A small network was shown many inputs. Here are its activations along a few directions, one row for each input.
In each table, some parts of the input vary, and every possible input appears once, in random order.
A made-up example of a description, with smaller parts first: one of 3 separate values, together with either a single point or one of 9 places along a line or (one of 4 places along a line, together with one of 5 places around a ring).
Shared parts are said once, and a part with two or three values counts as separate values.
(in the rows, 128 means zero)

Other details of the inputs shift rows strongly along three fixed directions, in all tables alike. That doesn't count.

A family of inputs:
R1: [137 150 117 126 116 120 146 122 133 145 123]
R2: [112 142 118 144 124 145 131 141 127 130 116]
R3: [134  38 137  66 175 129 152 160 131 137 137]
R4: [125 150 131 127 114 129 145 123 124 139 110]
R5: [131 142 125 138 114 134 139 129 120 143 103]
R6: [145 148 122 130 116 122 144 135 136 144 113]
R7: [120 144 125 128 108 123 140 120 136 144 108]
R8: [178  40 110  28 195  81   7  91 150  91  84]
R9: [147 142 115 136 119 130 137 130 135 149 107]
R10: [109 149 121 135 124 137 133 146 132 128 116]
R11: [121 137 119 135 110 131 135 115 134 147 106]
R12: [121 144 118 133 116 132 138 116 121 146 110]
R13: [110 137 120 151 135 138 127 128 148 142 127]
R14: [106 151 123 133 124 140 138 136 131 126 122]
R15: [139 136 117 139 108 128 143 118 138 147 121]
R16: [108 145 116 139 127 148 131 131 132 131 117]
R17: [131  40  83  21 196 109 107 126 193 173  62]
R18: [170 151 149 130 129  91  25 100 125  67 148]
R19: [101 151 115 131 126 135 134 133 131 130 125]
R20: [101 144 119 135 117 134 134 132 141 130 123]
R21: [159 146 167 155 120  92  43 113  95  44 164]
R22: [132 144 122 141 135 142 128 132 146 149 129]
R23: [119 141 127 155 138 141 132 142 133 137 127]
R24: [134  32 169  81 131 127 198 153  71 108 154]
R25: [116 143 127 152 139 144 134 132 135 136 131]
R26: [126 143 129 140 120 130 137 134 148 144 142]
R27: [127 144 127 135 114 137 142 119 120 141 109]
R28: [111 143 123 153 137 140 135 130 130 138 138]
R29: [114 150 129 142 140 135 135 136 140 135 130]
R30: [168 135 156 152 109  96  37  95 109  60 170]
R31: [109 142 131 149 128 131 139 134 142 134 139]
R32: [127 144 118 141 133 138 129 129 140 150 137]
R33: [109 149 126 144 137 131 138 134 133 136 140]
R34: [125  41 124  56 183 126 145 146 140 145 136]
R35: [142 151 121 125 119 124 144 124 139 145 114]
R36: [179 138 171 162 105 100  50 111  85  49 180]
R37: [116  13 205 134  87 153 250 158  16  59 244]
R38: [120 150 123 125 115 124 143 120 124 143 113]
R39: [139 143 113 135 116 128 143 118 129 148 122]
R40: [103 144 111 139 126 143 131 128 127 133 124]
Each input here is: one of 2 separate values, together with one of 4 places along a line, together with one of 5 places around a ring.
Q: The inputs of R1 and R38 match in every part but the place on the ring of 5. If R35 is changed in the same way as R1 into R38, which row does it become?
A: R4
Q: The inputs of R31 and R17 match in every part but the place on the ring of 5. If R25 is changed in the same way as R31 into R17, which row does it become?
A: R8
Q: Start at R11 and move only the place on the ring of 5, one step at a time. The first step leads to R15. Which rows follow, in order?
A: R30, R13, R37
Q: Which other rows does R21 become when the place on the line of 4 takes its other values? List them by row number.
A: R29, R31, R33
